A small network was trained on made-up records. Each row is its average activation on records with the value named, seen along a few directions.
Related values have similar rows: they may be neighbours, one step apart, or belong to one group.
In the rows, 500 means zero.
Strong random noise was added to every row along 6 fixed directions; ignore it. To show where, here is one row again and again, with new noise each time:
[507 310 514 420 600 372 227 544 518 608 544 889 302 645 523 388 731 473]
[399 605 478 178 389 492 526 428 544 686 572 774 751 444 477 460 634 635]
[578 312 479 618 574 492 542 607 651 543 626 563 394 472 702 608 552 428]
[507 510 507 335 362 415 579 335 514 620 567 623 574 489 420 491 539 571]
[420 611 444 520 476 485 516 523 411 412 389 490 422 440 402 530 468 628]
[325 602 295 746 649 547 527 803 460 209 309 664 244 457 487 649 455 638]
[488 477 528 492 552 547 405 612 505 543 514 422 495 412 621 506 575 513]
[573 629 487 521 471 424 553 352 446 531 360 286 407 318 402 492 364 704]


Field POTE:
bazo: [566 484 528 538 478 432 536 454 650 597 623 619 595 485 579 529 531 483]
tev: [482 379 575 570 489 556 506 554 577 441 677 466 538 745 515 556 584 307]
zabu: [403 434 578 425 408 555 412 512 282 363 434 311 512 614 337 504 557 363]
zume: [470 541 476 696 659 559 399 729 400 342 306 342 260 436 577 530 386 481]
varaz: [441 383 488 201 475 499 469 430 521 657 523 855 684 672 456 380 652 469]
taze: [521 327 641 395 523 521 327 551 456 673 575 572 473 606 555 332 704 325]
miz: [420 506 401 419 656 579 338 632 540 498 386 537 537 419 580 480 563 601]
bovaf: [715 411 678 451 559 456 262 414 531 758 609 378 533 491 670 317 632 319]
matin: [214 515 462 338 364 548 430 562 203 313 394 543 596 651 300 469 565 448]
gekil: [513 608 426 549 544 436 392 436 323 446 295 469 329 406 390 376 381 625]
volos: [502 683 295 681 593 574 796 516 645 317 386 593 566 453 496 623 295 619]
gat: [543 397 529 732 484 515 576 589 513 389 524 201 348 439 601 651 420 393]
kav: [333 512 571 589 401 618 538 682 336 207 602 437 582 674 469 573 527 321]
favur: [628 607 526 589 576 467 574 425 697 558 502 472 534 458 503 497 369 552]
nale: [625 685 487 552 525 488 624 335 580 508 510 212 634 378 484 517 250 628]
vulos: [569 571 553 626 603 544 323 516 435 486 404 366 323 455 477 381 446 537]
POTE is arranged as 4 separate groups.
Q: List the group mates of matin, in the order listed.
A: zabu, varaz, miz
Q: List the group mates of gekil, in the order listed.
A: zume, taze, gat
Q: List the group mates of nale, in the order listed.
A: tev, volos, favur

Field BAB:
bula: [271 428 473 341 352 558 542 649 455 469 606 641 627 591 540 660 642 392]
gaz: [463 470 573 431 479 538 370 524 380 513 511 534 500 597 484 389 587 389]
tob: [459 524 485 291 428 658 689 454 553 578 584 333 939 381 610 535 486 516]
gefoz: [533 596 486 569 456 438 584 415 566 553 517 521 399 433 402 520 436 666]
luto: [486 681 512 438 571 480 379 485 524 518 434 515 633 497 468 413 508 592]
loro: [427 647 365 525 549 326 367 498 395 423 293 844 247 449 311 441 475 726]
mir: [248 465 411 385 411 592 564 641 408 351 471 817 566 673 384 546 634 415]
rud: [460 582 609 484 412 481 481 459 407 459 512 519 487 623 354 454 555 441]
loda: [641 498 370 502 486 406 730 267 652 522 537 687 519 516 447 519 338 587]
BAB is arranged as a 3 by 3 grid.
Q: Which values are neighbours of mir? Give them in the order they are listed.
A: bula, gaz, tob
Q: Which values are neighbours of luto? Give them in the order they are listed.
A: rud, loda
A value of BAB combines one of 3 hidden first parts with one of 3 second parts; all combinations occur once.
Q: loro and bula share the first part; loro and loda share the second. Which value has the first part of loda and the second part of bula?
A: tob

Field ZULO:
tid: [405 535 386 382 482 541 447 465 373 424 388 556 569 629 349 438 495 516]
bunu: [599 431 457 509 668 590 394 688 614 705 505 413 465 208 931 585 550 489]
luvi: [390 592 620 612 300 597 660 573 408 215 612 335 654 686 411 584 467 358]
tugiv: [610 225 539 562 596 377 408 372 422 476 478 465 341 648 402 362 495 396]
sesan: [709 397 569 276 681 343 218 318 629 820 438 511 505 466 582 274 549 558]
bogip: [642 280 608 532 624 617 390 535 557 635 520 142 573 492 715 439 591 307]
gur: [682 407 455 538 410 385 704 299 579 647 538 342 395 331 455 608 346 560]
dasot: [443 471 479 556 465 542 553 580 471 459 461 448 383 416 568 571 491 522]
piv: [540 550 655 269 323 402 507 256 347 602 426 346 454 417 277 420 486 557]
kib: [633 434 745 603 633 562 267 576 493 542 621 283 423 565 643 406 575 314]
zivi: [458 414 542 568 493 560 492 616 515 452 642 466 518 579 626 594 591 371]
pido: [349 400 398 599 580 542 443 717 523 367 543 722 434 553 574 604 583 495]
gezif: [516 626 474 613 470 455 511 435 499 400 458 567 429 534 353 429 384 540]
luris: [524 534 610 491 520 453 348 489 469 560 490 357 453 435 466 440 536 557]
fizad: [751 432 382 638 655 371 582 385 740 679 493 689 328 346 653 557 410 635]
sud: [686 526 445 749 663 510 654 614 816 601 597 450 522 359 805 551 390 531]
ZULO is arranged as 4 separate groups.
Q: List the group mates of luris, in the order listed.
A: zivi, pido, fizad
Q: List the group mates of piv, in the order listed.
A: bunu, gur, dasot
Q: List the group mates of gezif, in the order listed.
A: luvi, kib, sud
